A small network was shown many inputs. Here are its activations along a few directions, one row for each input.
In each table, some parts of the input vary, and every possible input appears once, in random order.
Descriptions start from the smaller parts, as in this example, which fits no table here: values(2) and (point or ring(9) or (line(6) and ring(8))).
Shared parts are said once, and a part with two or three values counts as separate values.

Other details of the inputs vary at random and push rows far along two fixed directions, the same in every table; ignore that.

Table:
R1: [ 26  24  -6 -31   5  -9   7  -2  20  24  -1  10 -28 -11]
R2: [ 15  -5   8  25 -21 -12  -3  19  33  18  17 -15 -15  13]
R3: [ 13  33   2 -31  -2  -9  11 -20  28  15 -12   9 -28 -16]
R4: [-37 -62  21  64   2   9 -40  38   4  -4  40 -19  24  47]
R5: [  7   5  12 -43  -4 -25  -2 -22  20  12  18  -4 -18 -15]
R6: [  4   4  17 -34 -12 -30 -18   6  40  18  14  -1 -28   6]
R7: [ 26  32  -2 -39   6  -8  19  -8  22  15 -10   5 -29 -16]
R8: [ 26  16   7 -10 -18 -14 -10  -5  47  35  11  10 -32  -8]
R9: [-15  -6   0  30  -6   8  -7   7  -1   1   4  -4  -1  10]
R10: [ 22  18   3 -22  -4  -4   9 -11  26  13  -5   3 -17 -16]
R11: [ 14  14   8  -4 -23 -26   2   1  50  27   5  -3 -40  -2]
R12: [ 32  12   3 -15 -14 -13  -7  -3  48  37  12   5 -31 -10]
R13: [-27 -17   9   8   3  -4 -21   3 -25 -15  11  -9  18   5]
R14: [-20 -48  11  91 -13  13 -22  37  -1   0  26 -26  23  33]
R15: [-11 -10 -11  24   3  20   2  11 -33 -20  -4  -5  25   6]
R16: [ -4  -5  -2  27   8  18  -1  11 -16 -12   0  -5  19   5]
R17: [ -5  21 -13 -21  11   8   7 -17 -16  -2 -19  19   4 -12]
R18: [ -1  31 -28 -54  23  12  38 -20 -50 -28 -39  15  13 -23]
R19: [-14   1 -17 -70  28  -1  25 -35 -41 -34 -16  17  28 -21]
R20: [ 22  11  10  -4 -28 -25   3   3  49  25   8  -3 -34  -4]
R21: [-12 -39  17  86 -13   6 -21  48  15  15  32 -29  -2  40]
R22: [-10 -23   2  -3  26   4  -3 -29 -61 -42 -27  -2  30  10]
R23: [ -9   3 -23  -1  21  24   7  -3 -53 -27 -19  12  38  -7]
R24: [-19   2 -17  -2   9  21  14 -10 -52 -35 -25  13  33 -11]
R25: [-16  -4 -19  -3  12  24  16  -8 -52 -33 -23   6  37 -10]
R26: [-8 -7  7 32 -1 14 -7  6 -1 -4  2  0 10  5]
Description of these inputs: point or ring(5) or (line(4) and line(5)).
Change only the line(4) part in R25. List by row number the other rows that result. -> R10, R12, R14
A walk changes only the line(5) part. It starts at R17 and steps to R8. List the rest of the walk in order. -> R12, R23, R1

Table:
R27: [-27   7   4 -17   3  -4  10 -14  -5 -15  -8  -3   5  -5]
R28: [-25   1 -30  41  20  42   0  28 -50 -17 -23   6  39   9]
R29: [  9  32 -18 -91  13 -13  42 -33  -9 -16 -18  12   9 -42]
R30: [-32 -32   1  32  18   7 -17  10 -50 -28 -13  -7  33  23]
R31: [ 14  -4  27   0  -4 -22 -19   0  37  24  14 -11 -30  14]
R32: [-19 -31  -4  11  20  17  -3  11 -58 -44  -7  -7  42  17]
R33: [-14   1  -2 -22   8  11  -6 -16 -23 -12  -7  13  21 -15]
R34: [ 21  -5  15 -10  -8 -14 -15   0  36  27  26  -3 -11  -1]
R35: [-18   4   5 -11   1  -6  -8  -8 -12 -18  -9   8   7   1]
R36: [ 13  27   8 -62  -1 -35  23 -22  35   9 -10  -7 -34 -14]
R37: [ 32  31   1  -2  -8   5   2  17  56  45   7   7 -41   0]
R38: [ 10   4  -6  48 -25   9  15  14  -5   3  -8  -7  -2   1]
R39: [  0  25 -12 -75  11 -24  36 -32 -19 -19 -37  13  -3 -13]
R40: [-13 -20  22  32 -17 -13 -36  14  23  18  16  -8 -13  19]
R41: [  2   9   5  42  -5  11   6  40  30  30  22  -7 -24   1]
R42: [  9 -27  13  20   9   2 -20   3   3   8  27 -16  -9  19]
R43: [  2 -13  20  13  -4 -23 -19  12  23   2  11  -7 -16  19]
R44: [-13  15 -18 -54  -3  -4  19 -23 -18 -18 -15  18  13 -19]
R45: [-23  -5   3   9  17   7 -13 -21 -25 -11  -1   6  11   2]
R46: [ 26  39  -9  -3 -14  -3   2  23  42  32   7   4 -33   1]
R47: [-20 -40  -2  26  16  15 -14  15 -53 -29  -2 -11  34  20]
R48: [  9  26 -23 -82  19  -8  28 -30 -34 -32 -29  26  27 -33]
R49: [ -3  -8 -11 -23  -4 -10  13   0  -3  -7   6   3  14  -2]
R50: [ 12  41 -14 -96  -2 -16  21 -36  -1 -14 -26  31  -7 -41]
R51: [-31  -4  -7 -12   6  13   8  -9 -23 -25   0   0  26 -14]
R52: [ -5 -15  11  18  -1   3 -27  -7  15  17  28   1  -5   0]
R53: [ 14  14   0  35 -23  -4  -3  42  46  44  25  -4 -39  10]
R54: [-28 -13  12  20   9  10 -20  -5 -23 -11  -1   1  20   9]
R55: [  2 -14  -2 -21  -2 -12  12   3  -5  -9   2  -8  -3   9]
R56: [ 14  -9   2 -13  -7 -17 -13   3  19  18  16  -1  -2  -3]
R57: [ 38  32   6   8 -27 -10  27  -2  41  26  -3  -8 -37 -25]
R58: [ 27   9   0  34 -17  13   8   1  18  15 -13  -2 -10  -3]
R59: [ 15  17   3 -40  18 -20   2 -33   6   5  -6   5 -25  -8]
R60: [ -7 -30   8  16  16  15 -11   6 -33 -17   7 -11  21  19]
R61: [ 35  27 -12  -7  -1  10  31 -28  13   5 -31  18 -16 -27]
R62: [ -1   6 -17  52  -6  27   8   8 -38 -27 -22  -4  30   5]
R63: [ 4  3 -5 42 13 30 -3 22 18 19  6  8 -6 10]
R64: [ -9 -22  11  25 -18  -4 -34  14  18  14  24  -4  -2   7]
R65: [ -9  -9 -25  59   2  33   6   7 -54 -27 -32  -1  39   4]
R66: [ 36 -12  24  10 -18 -27 -29   3  79  59  54 -10 -45   7]
R67: [-22 -50  16  56   2  10 -14  31  -3  -9  34 -38  13  32]
R68: [-29  -5   0  -7  -4  -5   4  -7 -16 -15 -10   5  10   8]
Describe the family of inputs behind these rows. -> line(6) and (values(2) or ring(5))
The inputs of R63 and R37 match in every part but the line(6) part. If R45 is changed in the same way as R63 into R37, which row does it become? -> R54
The inputs of R27 and R68 match in every part but the line(6) part. If R29 is changed in the same way as R27 into R68, which row does it become? -> R49
Change only the ring(5) part in R45. List by row number the other rows that result. -> R42, R52, R59, R66
Change only the values(2) part in R41. List by row number the other rows that result. -> R57
Which other rows agree with R47 in the line(6) part? List them by row number. -> R28, R30, R40, R56, R64, R65

Table:
R69: [-24 -19   3  18  16   7  10  12 -41 -42 -12  -8  39  22]
R70: [-24 -12  -9 -11  25  15   9 -32 -55 -41 -26   3  33   0]
R71: [-13 -26  25  38   1  -4 -27   4   0   5   8 -20 -10  26]
R72: [-51   3  -2  59 -19  12   2  22 -22  -9  -8  -4  18   9]
R73: [-47   1  -7  50 -12  10  11  15 -18 -19 -19   6  29   3]
R74: [ 11  15  -2 -35  -8 -17  -5  10  23  20  14   0 -23 -10]
R75: [ 30  39  -9 -18   5   7  36  -3  29  34  -9   4 -21 -21]
R76: [ -8  -7   4  15  -2  -7 -20  34  23  13  21 -14 -17  21]
R77: [ 21  21   6 -42   7 -18  -5 -19  34  23  -1  20 -23  -8]
R78: [-14 -12  13  20  12   6 -28  10  -4   9   8   5  -8  16]
R79: [ -3 -16   8  11  -7  -5 -17  20  18  16  21  -1   7   5]
R80: [-12  -8  -2   8   0   0 -15  29   3   4  16 -10  -2  13]
R81: [ -3  26 -27 -86  13   7  30 -30 -35 -23 -28  27  18 -35]
R82: [ -6 -17   2  14  -6   4 -20   1  14  13  29   4   1   9]
R83: [ 22  28  -2 -54  -8 -26  -2 -12  33  30  14  11 -33 -22]
R84: [ 21   7  11 -41 -20 -23  15 -10  29   7   8  -6 -25 -11]
R85: [ -3 -26  15  19  -7  -6 -13 -10  13   3  16 -13  -6  10]
R86: [ 21   5  -2  44 -21  22 -16   5  15   7  -4  -1  -6   2]
R87: [-30 -15 -15   8  23  21  -4   0 -55 -28  -5  13  58  -1]
R88: [-23  -9 -13  -9  20  23  -1 -17 -43 -24  -6  19  31  -3]
R89: [ -8  11  -5 -37  30   7   3 -19 -24 -14 -29  27  13 -10]
R90: [ -3  14  -8  34  14  46   3   2 -20 -19  -6   8  18 -17]
R91: [ 23  15   5 -49   2 -29  10 -35  25   8 -12   4 -18 -19]
R92: [  2 -19  13   0 -15  -9   0  -1   9  -1  14 -12  -4   0]
R93: [  8  -3 -28  35  -7  27  13   5 -42 -29 -33   9  20   4]
R94: [ 12  -7 -18  48  -5  16  21  23   9   7   5  -6 -12  10]
R95: [ 27  40 -17 -25   5  17  37  -9  28  23 -10   3 -26 -25]
R96: [ 39  57   4 -27  -2   3  12 -10  36  27  -5  12 -39 -36]
R97: [  4  27 -15   7  17  28  30   6 -18  12 -12  -2   3 -12]
R98: [-16  17 -23 -48  27   7  20  -2 -33 -30 -33  14  29  -8]
R99: [-14 -30   9  26   2   0  -2  16 -19 -21   4 -16  29  10]
R100: [ 20 -15   2  77 -31   7 -18  36   5  19   2 -14 -11  29]
R101: [ -4 -17  15  21  -4 -12 -18  -7   5   7  14 -17  -9  12]
R102: [ -7 -51  42  72 -19  -5 -43  19  47  26  39 -29 -29  41]
R103: [-10 -15   5  28   0  -1 -29  11   1  15  30   0   1  12]
R104: [-22 -15 -11 -15  14  14  16 -24 -59 -42 -17   2  42 -11]
R105: [-15 -17   7   9  10  16 -19   0   0   0   5  11  -4  12]
R106: [ 21  29  -3 -61  -9 -25   2  -7  28  26   8   9 -32 -24]
R107: [  2 -24  14  19  -7 -13 -11   1  14   4  16 -15   5   5]
R108: [ 27  16  10 -47 -17 -35   7 -15  32  17   5  -9 -38 -19]
R109: [ -9 -23  19  37   0  -7 -26  -2   4   6  15 -21  -7  25]
R110: [ 24  29   4 -52  -2 -26  -5 -20  33  31   7  18 -39 -17]
R111: [  1  29 -12 -77  13  -4  46 -31 -36 -43 -35  15  12 -13]
R112: [-22 -31   1  21  11   8   1   4 -43 -33  -7 -10  44   4]
R113: [ 17 -12  -9  59  -6   4  17  31  17  23   8  -8  -9  16]
R114: [-28 -16 -14  12  26  20  -7  -5 -54 -27  -4  17  55   1]
R115: [ 14   1 -13  44  -4   4  19  27   4  20   4  -8 -19  11]
R116: [-25  -7 -19 -16  14  22   4 -11 -45 -25  -4  15  40  -9]
R117: [ -8  -8  -6 -13  -6   6  -3  12   5   1  12   0   4   0]
R118: [ -5  -7  15  14  -3 -13  -3  17   2 -10  12 -19 -10  24]
R119: [ 21  34   1 -57   7 -21  -3 -24  23  22  -2  19 -36 -14]
R120: [ -7   0   4 -26  24  -3   8 -28 -25 -22 -34   5  11  -6]
R121: [ -1 -24  18  33 -14 -14 -23   8  13  11  29 -25 -10  12]
R122: [ 24  21   5 -49  -9 -32   5 -32  23  16   0  -3 -33 -19]
R123: [  2   5  -8 -43   5  -8  17 -38 -19 -17 -14   6   6 -20]
R124: [ -4   1 -11 -32  18  -5  15 -33 -36 -27 -23   7  27 -18]
R125: [-25  -3 -17 -20  30  27   3 -23 -53 -33 -19  23  33  -3]
R126: [  3 -15  18   7 -18 -10   1  13  19  -2  21 -15 -10  17]
R127: [-29 -24  -2  18  17  13  11  11 -56 -48 -15  -9  52  14]
R128: [ 23   0   8  62 -20  14 -24  18  23  19   0  -6   0  11]
R129: [ 26  25  10 -50 -14 -36  14  -7  32   9   4  -8 -40  -8]
R130: [ 10  26 -13 -69  -1  -9  16  -6  27   3 -10   9 -23 -10]
R131: [ 15  26  -8 -59  -1 -20  11   1  28  12  -6   8 -14 -14]
R132: [ 24  12  11 -38   2 -29   2 -31  35  14 -10  -1 -27  -8]
R133: [ -2 -27  20  45  -5  -5 -36  18  33  28  36   0  -2  22]
R134: [-32  -2 -27 -31  21  28  17   1 -58 -42 -23  11  44  -4]
R135: [ -6 -11   1   6  -1  -2 -12  23   9   6  15  -2  13   6]
R136: [ 20  17  12  41  -1  19  -8  14  32  20  12   2 -10 -10]
R137: [ 18   7   7  53 -21  18 -22  15   5  17  -3  -6  -3   9]
R138: [ 26 -12  -3  64 -25   2  -9  28  14  15  -9  -5  -5  20]
R139: [-24   8   1  38 -38  -5   3  13  40  13   5  -2 -21   1]
R140: [  7 -12  16   8 -16 -21  -9  13  20   9  21 -22 -20   6]
The inputs of R133 and R110 match in every part but one. If R112 is changed in the same way as R133 into R110, which row does it become? -> R108
The inputs of R113 and R115 match in every part but one. If R124 is changed in the same way as R113 into R115, which row does it become? -> R122
Describe the family of inputs behind these rows. -> values(3) and (point or ring(5) or (values(2) and line(9)))
Change only the values(2) part in R132. List by row number the other rows that result. -> R77
Change only the ring(5) part in R90. List by row number the other rows that result. -> R86, R93, R94, R95
